Here are a small network's activations along a few directions, averaged over the inputs that share one value of a field.
Related values have similar rows: they may be neighbours, one step apart, or belong to one group.
In the rows, 500 means zero.
Strong random noise was added to every row along 2 fixed directions; ignore it. To show where, here is one row again and again, with new noise each time:
[169 374 426 826 579 552 651 377 399 472 217 743]
[548 458 383 399 609 504 466 423 745 357 561 580]
[272 342 440 623 792 531 506 349 574 404 411 869]
[605 547 341 455 329 509 571 486 684 391 473 319]


Field H:
h5: [433 449 463 392 455 624 422 509 452 647 510 436]
h10: [464 430 518 738 727 424 577 367 448 378 417 589]
h12: [540 435 531 683 504 645 447 461 380 435 414 275]
h7: [257 415 436 716 376 465 485 486 416 617 432 539]
h8: [655 302 617 454 610 339 411 479 436 385 576 787]
h1: [446 363 560 359 542 310 456 523 520 475 565 679]
h9: [589 665 650 469 413 364 525 542 287 510 499 644]
h2: [753 612 675  21 482 235 307 456 704 527 770 540]
h14: [568 519 309 467 575 456 594 463 589 398 519 439]
h3: [522 735 557 436 509 650 442 693 502 533 584 231]
h13: [608 715 605 527 191 741 711 597 350 746 491 199]
h4: [285 436 641 855 734 503 443 542 353 545 335 812]
h6: [371 543 546 355 507 585 515 589 411 693 733 543]
h11: [310 426 418 747 391 624 593 513 344 605 129 344]
A value of H combines one of 2 hidden first parts with one of 7 second parts; all combinations occur once.
Changing only the second part turns h7 into h1. h4 has the same second part as h7; what does that change turn h4 into?
> h8
Changing only the second part turns h2 into h14. h9 has the same second part as h2; what does that change turn h9 into?
> h10

Field J:
j8: [654 702 659 552 152 405 632 515 337 503 396 117]
j14: [374 466 503 675 763 684 440 474 447 517 392 601]
j5: [605 460 495 592 531 406 441 589 521 479 420 404]
j11: [406 488 574 531 250 392 656 492 323 624 293 410]
j3: [481 485 435 387 496 360 369 487 635 492 524 555]
j10: [412 453 418 781 597 500 515 431 475 384 395 485]
j2: [586 569 699 554 307 503 511 616 285 602 522 426]
j4: [294 578 455 469 442 713 511 496 422 674 500 472]
j6: [375 522 505 936 361 438 753 521 313 385 152 584]
j12: [409 472 605 470 385 401 547 591 311 655 569 652]
j13: [552 574 515 403 630 734 453 610 554 480 613 423]
j9: [440 513 382 406 457 608 510 386 538 614 536 390]
j1: [593 386 223 413 337 458 588 549 600 357 503 327]
j7: [519 493 461 525 425 468 614 373 631 477 498 582]
A value of J combines one of 2 hidden first parts with one of 7 second parts; all combinations occur once.
Changing only the second part turns j3 into j4. j5 has the same second part as j3; what does that change turn j5 into?
> j13
Changing only the second part turns j11 into j1. j8 has the same second part as j11; what does that change turn j8 into?
> j10
Changing only the second part turns j14 into j6. j9 has the same second part as j14; what does that change turn j9 into?
> j7
